Each row below holds a small network's activations on one input, seen along a few directions.
Each table varies a few parts of the input and shows all the possible inputs, shuffled.
Descriptions start from the smaller parts, as in this example, which fits no table here: one of 3 separate values, together with either a single point or one of 11 places around a ring or (one of 5 places around a ring, together with one of 6 places along a line).
Shared parts are said once, and a part with two or three values counts as separate values.

A family of inputs:
r1: 43.8 -2.1 12.3 2.9 44.5 -1.5 -23.8 -12.0 -16.3 54.3 -1.4 10.3 -2.4 37.8
 -18.2 -90.3 -32.8 -14.2
r2: -10.1 42.7 -8.4 -21.2 -27.1 9.2 -23.6 -30.3 19.9 -34.4 4.4 -7.0 9.7
 -28.8 4.3 -10.2 23.4 -6.8
r3: -16.2 53.3 -4.4 -28.7 -49.3 13.7 -15.4 -19.7 16.5 12.7 27.1 -2.4 -4.9
 14.5 -2.7 -40.5 -2.3 -33.4
r4: -21.0 -20.5 -17.9 19.3 -10.4 -0.2 17.4 9.7 16.5 -8.4 -8.5 -6.0 -9.3 7.6
 -26.9 53.0 7.0 15.2
r5: 2.6 5.1 24.6 -53.9 50.2 4.7 35.7 27.8 1.8 53.0 3.9 16.7 31.7 14.0 55.3
 -17.6 -15.6 -7.6
r6: 70.3 2.0 20.1 9.2 62.6 -4.2 -36.2 -24.9 -7.7 13.4 -10.6 6.5 6.9 10.8
 -11.3 -76.0 -11.5 -0.6
r7: 7.4 59.9 -1.8 -28.1 -39.1 9.0 -19.3 -23.3 2.4 17.1 33.0 -7.9 -11.6 26.5
 -6.1 -50.6 -1.0 -44.6
r8: 1.8 -40.8 28.3 19.6 -7.7 10.5 -18.9 38.8 -74.9 -63.8 -39.0 23.5 22.1
 -67.5 45.2 -3.0 -48.8 -28.3
r9: 36.4 -35.8 -25.1 54.9 11.1 -54.4 25.6 28.4 -20.0 -19.4 4.3 -27.3 -2.5
 -15.5 -9.5 47.0 31.4 67.7
r10: -37.4 35.0 -14.5 -28.6 -47.1 16.0 -3.6 -13.4 19.1 7.7 19.0 -3.5 -4.8
 -1.7 -3.5 -22.5 2.5 -21.2
r11: 19.3 -50.2 30.4 10.7 70.1 0.8 -16.6 -13.2 -2.1 46.7 -13.4 15.8 -17.0
 23.6 7.1 6.0 -5.9 2.0
r12: -34.8 -0.7 -10.1 4.2 -22.2 17.9 13.0 -5.8 26.4 -11.6 -10.1 -1.3 -7.6 0.0
 -22.7 41.5 5.2 3.2
r13: -9.8 -6.6 -27.7 24.6 -0.9 -12.0 1.9 10.6 5.0 -35.0 2.0 -21.3 10.7 -26.2
 -4.9 33.4 33.1 38.7
r14: -51.2 4.0 -26.6 0.5 -32.0 12.6 15.3 12.2 11.6 2.5 15.2 -11.5 -3.5 -6.4
 -9.2 10.9 7.0 12.5
r15: 24.5 55.0 15.4 -24.5 -27.9 13.6 -21.8 -43.8 16.2 -0.7 6.9 3.5 -17.7 34.9
 -21.0 -21.7 -5.6 -53.0
r16: -22.8 -44.3 18.8 3.9 -26.4 17.1 1.3 50.0 -72.9 -23.5 -22.8 22.9 9.8
 -33.8 44.0 -15.1 -64.8 -38.2
r17: 27.8 -40.2 23.0 12.2 79.2 -7.1 -28.3 -11.8 -6.1 21.2 1.9 3.1 2.4 -9.2
 29.9 -11.0 17.2 21.4
r18: 19.7 2.0 41.4 -47.2 60.3 9.7 33.2 11.7 15.1 39.3 -22.7 27.0 23.8 17.7
 38.8 10.5 -17.2 -15.6
r19: -22.6 30.8 1.4 -25.4 -36.5 20.8 -6.3 -32.3 33.2 -7.9 -6.9 6.6 -10.9 5.2
 -16.6 7.4 -0.9 -29.5
r20: 28.8 7.8 34.6 -40.7 71.5 -1.7 16.9 14.1 3.4 12.5 -7.7 14.6 42.7 -17.3
 58.8 -5.7 1.8 4.6
r21: -22.4 27.7 -17.9 -6.1 -19.5 9.4 -12.0 -18.9 17.0 -39.1 1.8 -4.1 10.4
 -32.3 3.6 6.3 28.4 9.3
r22: -24.1 11.7 -20.0 9.5 -12.1 7.2 -4.2 -5.2 13.4 -39.4 0.2 -16.0 13.0 -33.8
 -0.7 22.4 29.5 26.3
r23: -4.9 -37.8 -12.4 34.7 -4.7 -20.8 30.3 19.3 3.8 -3.5 -9.5 -10.1 -11.7
 13.8 -29.9 58.2 9.4 30.4
r24: -38.1 -15.2 -34.6 14.6 -19.8 -6.3 20.2 28.5 1.4 5.2 17.6 -16.9 -6.2 1.8
 -13.3 22.5 9.4 25.7
r25: -26.2 -32.0 -28.3 27.2 -14.3 -26.9 32.3 38.5 -9.8 8.2 18.3 -21.2 -9.4
 8.8 -14.6 28.1 13.3 43.3
r26: 4.9 -45.0 -31.4 43.2 -5.8 -48.9 43.1 45.8 -24.2 22.1 21.8 -22.5 -20.0
 14.5 -17.2 36.0 8.1 57.5
r27: 36.7 65.9 6.2 -23.5 -19.7 3.0 -35.2 -38.9 6.6 -27.5 20.3 -10.5 3.3 1.0
 -1.2 -38.0 21.5 -27.5
r28: -33.8 15.4 -7.7 -11.3 -29.6 21.4 6.0 -19.9 31.0 -11.8 -8.8 10.3 -10.1
 1.5 -17.7 24.8 4.4 -14.1
r29: -48.8 19.8 -24.0 -14.2 -39.4 15.9 8.4 -1.8 16.4 2.8 16.5 0.5 -5.1 -4.9
 -4.8 -5.7 6.6 -5.0
r30: 5.4 -23.5 -22.0 39.3 4.0 -33.0 15.3 20.9 -6.5 -30.8 0.8 -25.8 8.7 -20.4
 -7.2 38.8 36.5 54.4
r31: -3.9 -48.4 36.1 8.6 -16.5 22.3 -1.1 34.6 -57.1 -36.5 -49.3 34.4 3.8
 -28.9 27.7 15.4 -66.7 -47.2
r32: 60.4 -6.4 28.4 9.1 55.3 3.2 -25.7 -28.8 -3.4 39.6 -27.1 20.0 -12.0 43.7
 -31.2 -60.6 -37.2 -22.3
r33: -0.1 -47.1 15.6 1.1 63.1 -4.0 -15.7 0.9 -14.8 60.2 14.7 7.5 -9.9 20.6
 21.5 -21.9 -3.2 11.4
r34: -0.8 48.2 11.8 -24.9 -38.2 18.0 -17.3 -38.7 30.5 -4.8 1.2 8.2 -11.0 21.8
 -16.6 -10.7 -6.0 -40.9
r35: 27.2 -49.8 -15.7 51.5 3.5 -42.4 41.1 26.5 -10.7 10.0 -6.8 -10.8 -21.6
 18.6 -33.4 65.8 3.9 43.7
r36: 11.9 60.0 2.2 -22.5 -29.3 7.4 -32.3 -35.3 19.5 -30.4 13.8 -5.3 9.8 -12.1
 4.4 -26.8 19.8 -17.2
- Describe the family of inputs behind these rows. => one of 3 separate values, together with either one of 4 places along a line or one of 8 places along a line
- Changing only the choice among 3 separate values turns r22 into r12. The same change can be made to r6. Which row results? => r32
- Change only the place on the line of 4 in r1. List by row number the other rows that result. => r5, r16, r33
- Change only the choice among 3 separate values in r2. List by row number the other rows that result. => r10, r19
- A walk changes only the place on the line of 8. It starts at r26 and steps to r25. List the rest of the walk in order. => r24, r14, r29, r10, r3, r7

A family of inputs:
r37: 58.1 7.2 33.9 -26.3 73.2 9.3 -23.1 -18.5 -15.2 33.6 -14.7 21.1 16.3 9.2
 24.7 -78.4 -22.2 -27.1
r38: 9.6 -34.3 -16.9 34.4 6.8 -33.1 15.8 5.6 4.1 -12.3 -10.8 -13.6 -5.7 -8.0
 -20.1 47.4 21.5 41.2
r39: -52.1 -22.5 -8.6 -8.9 -35.8 16.3 20.0 44.6 -31.9 -38.2 -20.0 14.7 16.6
 -48.5 41.9 45.5 -26.4 -11.7
r40: 48.7 32.7 30.8 -31.5 49.0 13.6 -25.1 -26.1 -0.1 17.2 0.8 15.2 13.3 21.0
 13.7 -49.9 -9.4 -35.2
r41: -37.5 27.9 -40.1 0.2 -44.5 -10.8 35.0 3.1 29.4 -4.8 29.2 -28.3 -7.0 2.4
 -22.4 34.6 32.7 30.0
r42: 7.6 9.0 10.9 -9.0 -4.8 9.4 -2.9 -23.2 14.7 26.6 -3.8 13.1 -16.2 23.1
 -11.4 -9.3 -13.8 -18.2
r43: 4.9 -37.9 8.3 9.9 39.0 -16.0 26.1 33.1 -3.1 26.9 1.8 -2.6 5.7 18.7 12.9
 27.9 5.4 24.7
r44: -1.3 83.9 -7.9 -41.6 -49.3 12.0 -41.1 -54.5 41.8 -4.5 35.5 -15.5 -0.3
 5.1 -8.9 -47.3 28.4 -30.0
r45: 34.6 -31.2 26.5 2.9 50.4 -0.7 -6.4 11.3 -24.7 50.0 -15.8 17.2 -1.2 17.3
 7.9 -46.3 -43.9 -13.7
r46: -11.3 15.7 -51.4 38.0 -55.1 -25.3 20.4 7.2 19.7 -40.7 16.1 -29.9 -7.5
 -9.9 -41.1 39.2 38.8 51.6
r47: 1.5 59.8 2.4 -33.6 -7.2 24.5 -41.1 -52.8 39.8 0.1 19.3 -1.7 -2.0 11.6
 -5.8 -45.4 16.2 -28.2
r48: 25.4 -7.6 21.9 -1.7 26.4 5.4 -5.4 2.6 -10.8 33.9 -3.3 9.7 -1.9 31.3 -1.4
 -19.5 -29.6 -22.4
r49: 34.9 -76.6 7.2 48.7 60.9 -36.4 4.4 29.2 -47.9 10.0 -8.5 -1.9 -2.5 -9.0
 10.5 11.2 -3.2 54.2
r50: -34.8 -3.5 21.8 -25.8 -52.5 34.1 -3.7 19.0 -28.5 -44.4 -26.4 27.5 6.9
 -28.7 20.8 -7.0 -53.8 -58.5
r51: -19.2 40.5 38.6 -38.5 -36.6 43.2 -32.1 -12.2 -17.0 -47.4 -27.3 23.1 31.2
 -37.2 39.8 -42.0 -34.1 -64.7
r52: 11.5 -61.7 13.8 16.1 63.1 -26.3 22.1 36.1 -18.9 42.1 -4.2 12.4 7.2 7.3
 24.8 1.6 -11.1 34.2
r53: -21.5 22.8 -11.9 -5.3 -24.0 16.1 -10.8 -26.1 19.7 9.9 12.3 -1.4 -17.8
 26.9 -24.4 -13.2 5.3 -19.8
r54: 27.8 52.4 24.4 -35.8 17.0 14.5 -26.6 -48.7 28.7 12.5 0.7 17.3 -2.4 10.6
 3.6 -39.8 2.8 -30.3
r55: 26.9 -51.7 -0.1 42.5 37.1 -32.2 10.3 29.1 -25.6 -6.2 -8.5 -19.1 -4.2 1.6
 -1.4 37.0 10.5 40.9
r56: -36.7 -0.8 -27.2 3.9 -6.2 2.9 23.2 8.5 25.4 8.5 13.7 -19.7 -6.0 6.0
 -20.4 37.0 28.3 31.3
r57: -11.1 -20.3 -6.7 0.1 10.1 -11.0 32.5 7.4 19.1 22.7 1.3 -3.1 -3.5 6.9
 -2.0 39.3 17.4 28.0
r58: -14.8 -14.9 -38.3 41.7 -13.4 -18.2 7.5 8.7 13.6 -26.5 2.4 -25.0 -3.5
 -8.2 -39.6 43.1 33.4 45.9
r59: -22.2 50.2 -23.6 -16.4 -62.1 2.8 -6.2 -25.7 18.4 1.5 26.3 -11.3 -21.8
 21.2 -29.3 -14.5 18.4 -22.1
r60: -29.0 -39.3 -7.8 36.0 -41.5 6.0 7.2 42.3 -50.6 -70.2 -15.9 1.8 6.4 -70.6
 27.7 48.9 -11.6 -0.2
- Describe the family of inputs behind these rows. => one of 4 places along a line, together with either a single point or one of 5 places along a line
- Changing only the place on the line of 4 turns r48 into r55. The same change can be made to r45. Which row results? => r49
- Change only the place on the line of 5 in r57. List by row number the other rows that result. => r41, r43, r52, r56
- Change only the place on the line of 4 in r50. List by row number the other rows that result. => r39, r51, r60
- Change only the place on the line of 5 in r40. List by row number the other rows that result. => r37, r44, r47, r54

A family of inputs:
r61: 8.2 -51.1 42.7 -12.3 39.1 14.3 7.2 36.0 -49.8 30.6 -27.0 37.0 8.5 -1.9
 46.4 -19.5 -63.5 -36.5
r62: 8.1 71.7 -5.3 -19.2 -41.2 19.1 -51.1 -47.1 15.2 -45.8 11.5 -7.8 8.7
 -26.1 -3.7 -46.6 16.4 -30.2
r63: -17.2 49.0 -31.1 12.5 -77.1 1.8 -17.1 -18.9 10.5 -73.8 13.3 -24.6 -0.1
 -34.7 -19.2 19.7 33.5 2.7
r64: 24.5 -54.4 -8.7 34.8 63.1 -40.2 31.4 24.9 6.1 46.5 8.4 -16.3 -5.8 26.4
 -11.3 33.1 22.1 66.7
r65: -25.7 -68.0 12.5 8.8 22.2 1.4 42.5 62.8 -42.0 7.3 -25.6 18.6 11.9 -22.8
 39.0 42.9 -36.7 8.3
r66: -66.4 -39.3 -18.6 10.6 -43.4 10.5 41.2 47.2 -12.7 -16.4 -12.0 5.7 -3.9
 -18.3 5.2 63.0 -19.4 6.1
r67: -14.6 -18.0 -32.4 47.9 -40.1 -17.2 -2.9 12.9 -14.8 -72.9 -3.0 -26.0 -2.2
 -46.4 -16.6 51.5 30.7 36.9
r68: 52.7 34.5 30.4 -9.7 19.4 13.2 -52.9 -40.6 -7.7 -33.2 -16.7 13.1 14.6
 -21.6 11.9 -57.4 -7.0 -33.5
r69: -49.1 46.0 13.8 -57.4 -48.9 44.8 -6.8 -13.1 14.1 7.3 3.6 19.3 4.3 4.2
 19.6 -32.0 -26.9 -64.3
r70: 62.9 -25.3 26.4 24.6 48.0 -14.8 -34.9 1.0 -48.3 -26.4 -22.9 6.9 15.6
 -27.1 19.1 -43.3 -16.3 3.4
r71: 25.1 -44.4 -3.9 45.3 23.0 -29.8 -4.6 27.7 -40.4 -50.7 -16.0 -9.6 15.8
 -45.3 16.6 26.0 13.7 41.7
r72: 45.8 25.1 18.2 -24.2 60.3 0.3 -14.9 -41.2 32.4 61.6 9.3 4.3 -6.7 55.0
 -15.3 -45.2 8.2 -9.6
r73: -5.1 7.3 48.8 -48.6 10.6 37.9 -12.0 -5.2 -10.7 20.9 -22.4 39.3 8.6 7.7
 36.3 -34.8 -53.7 -67.7
r74: 57.3 -32.9 17.3 16.5 87.5 -25.4 0.6 1.8 -5.0 68.6 4.1 0.5 -6.3 46.9 -7.5
 -30.2 -3.6 24.5
r75: 2.8 60.6 -13.0 -33.6 0.3 4.9 -9.8 -50.0 55.2 47.7 38.2 -10.4 -16.7 49.4
 -30.0 -38.0 31.6 -6.1
r76: -69.5 25.6 -15.7 -27.9 -80.7 26.2 25.7 15.4 13.6 -19.2 4.1 3.4 -0.9 -6.3
 -1.7 28.8 -13.1 -31.0
r77: -18.1 -26.6 -40.0 37.1 -2.8 -32.5 35.5 8.8 29.1 25.0 18.4 -26.7 -22.0
 24.6 -42.5 57.2 40.0 63.6
r78: -21.6 40.2 -41.4 -5.3 -39.5 -14.4 22.8 -22.7 55.2 22.9 34.7 -26.7 -23.6
 36.2 -46.5 24.7 44.1 25.2
- Describe the family of inputs behind these rows. => one of 3 separate values, together with one of 6 places around a ring
- Change only the choice among 3 separate values in r75. List by row number the other rows that result. => r62, r69
- Change only the choice among 3 separate values in r74. List by row number the other rows that result. => r61, r70

A family of inputs:
r79: 3.0 -21.6 5.0 -1.1 40.2 -6.3 18.7 16.3 2.1 16.2 -8.2 4.5 13.5 -1.9 15.5
 11.9 2.9 21.5
r80: -45.3 13.2 -23.9 1.3 -62.7 10.3 10.6 13.6 -4.1 -34.9 6.0 -5.5 -2.9 -21.4
 -4.7 23.4 1.0 -7.1
r81: -33.7 -8.1 -7.6 4.9 -37.1 12.4 5.1 10.2 -6.7 -27.6 -6.8 3.7 -3.8 -17.5
 1.2 27.6 -7.2 -9.0
r82: -23.8 3.8 -11.4 -7.5 -5.1 0.2 12.0 -0.5 22.1 -4.7 6.1 -7.2 2.9 -7.3 2.8
 31.0 23.4 17.3
r83: 20.0 -2.0 -5.6 20.8 0.2 -14.7 -5.6 -1.6 -6.8 -24.6 -2.8 -9.4 1.2 -12.3
 -6.9 13.5 12.5 16.9
r84: 28.4 -23.1 2.7 26.2 30.8 -14.6 -6.4 8.0 -16.2 -11.6 -12.4 -2.5 6.7 -11.3
 -1.4 -2.5 0.6 22.9
r85: -5.0 -1.7 -2.6 -7.0 8.9 -6.4 18.8 8.0 12.4 2.5 1.7 -2.5 6.3 -2.7 9.7
 27.2 14.9 16.2
r86: 4.1 -49.8 20.8 11.9 23.5 -3.8 7.9 34.6 -41.5 7.7 -17.4 13.4 5.1 -11.3
 27.3 3.2 -31.8 -1.3
r87: -5.5 -35.2 11.6 9.8 7.7 3.7 11.3 27.0 -26.0 -5.0 -22.0 12.9 7.1 -13.7
 13.0 7.5 -28.7 -2.9
r88: -27.8 16.8 -32.8 10.4 -48.1 -8.6 11.9 -1.9 22.1 1.2 22.5 -20.4 -15.4
 17.1 -33.0 16.1 19.9 16.5
r89: 32.7 62.2 27.1 -39.2 3.1 23.5 -49.2 -52.7 9.9 -3.8 1.6 11.6 6.3 10.3 4.3
 -76.7 -6.2 -53.0
r90: 2.7 52.8 30.4 -53.4 -17.7 41.4 -38.1 -32.7 3.1 3.2 -7.1 25.0 8.3 5.3
 17.0 -66.8 -36.5 -77.9
r91: 23.1 -44.0 5.6 20.3 44.9 -16.7 11.0 17.5 -19.4 42.2 -0.8 1.9 -11.9 26.1
 -3.4 -1.8 -13.1 16.5
r92: 2.0 2.7 -14.1 21.7 -14.2 -7.2 -12.2 -11.0 3.6 -32.1 0.7 -13.5 -2.8 -17.9
 -13.2 17.8 22.4 17.0
r93: 12.8 -29.2 -2.1 17.5 28.6 -10.5 14.3 10.9 -3.6 29.9 -5.1 1.1 -9.9 23.8
 -17.6 2.1 -9.4 16.0
r94: 39.4 -41.3 11.9 28.3 47.3 -23.1 -9.5 15.7 -31.0 -0.2 -6.6 -0.1 5.0 -9.2
 12.8 -7.7 -2.7 23.1
r95: -8.6 21.5 -31.1 18.3 -40.8 -9.4 -6.2 -7.9 7.6 -38.7 13.2 -23.6 -2.1
 -22.7 -18.7 12.2 31.0 20.2
r96: -15.0 -14.0 2.5 4.8 -23.6 3.4 12.6 18.5 -15.5 -19.7 -12.0 6.0 -0.3 -13.6
 7.7 23.5 -16.2 -9.5
r97: -16.2 -3.1 -16.6 13.1 -18.3 -5.7 7.7 -5.2 17.3 9.7 8.9 -11.0 -18.8 19.0
 -29.6 21.4 12.4 10.9
r98: 12.6 67.9 31.7 -61.8 13.9 36.1 -31.3 -44.5 29.2 22.5 10.0 16.6 13.3 15.9
 22.0 -64.0 -6.6 -54.5
r99: 19.6 53.9 21.6 -42.1 -1.9 23.3 -32.4 -51.0 22.9 35.0 8.6 17.9 -10.1 32.4
 -7.1 -70.6 -16.8 -52.5
r100: 12.3 -36.6 13.5 1.9 56.5 -13.4 15.7 23.3 -14.1 28.5 -3.7 5.7 12.0 -0.1
 29.4 8.4 -0.6 22.1
r101: 3.5 -9.1 -8.6 12.4 -4.1 -11.8 14.9 3.4 7.0 17.4 5.3 -6.8 -14.2 24.4
 -23.5 17.3 3.6 10.1
r102: -35.4 24.0 -27.9 -11.5 -32.0 -2.1 18.3 2.2 25.6 -13.2 20.2 -17.9 4.4
 -11.1 -3.2 26.1 31.1 20.3
- Changing only one part turns r98 into r89. The same change can be made to r102. Which row results? => r95
- Describe the family of inputs behind these rows. => one of 4 separate values, together with either a single point or one of 5 places along a line
- List by row number the other rows that have the choice among 4 separate values in common with r91. => r88, r93, r97, r99, r101
- List by row number the other rows that have the choice among 4 separate values in common with r80. => r81, r86, r87, r90, r96
- A walk changes only the place on the line of 5. It starts at r102 and steps to r82. List the rest of the walk in order. => r85, r79, r100
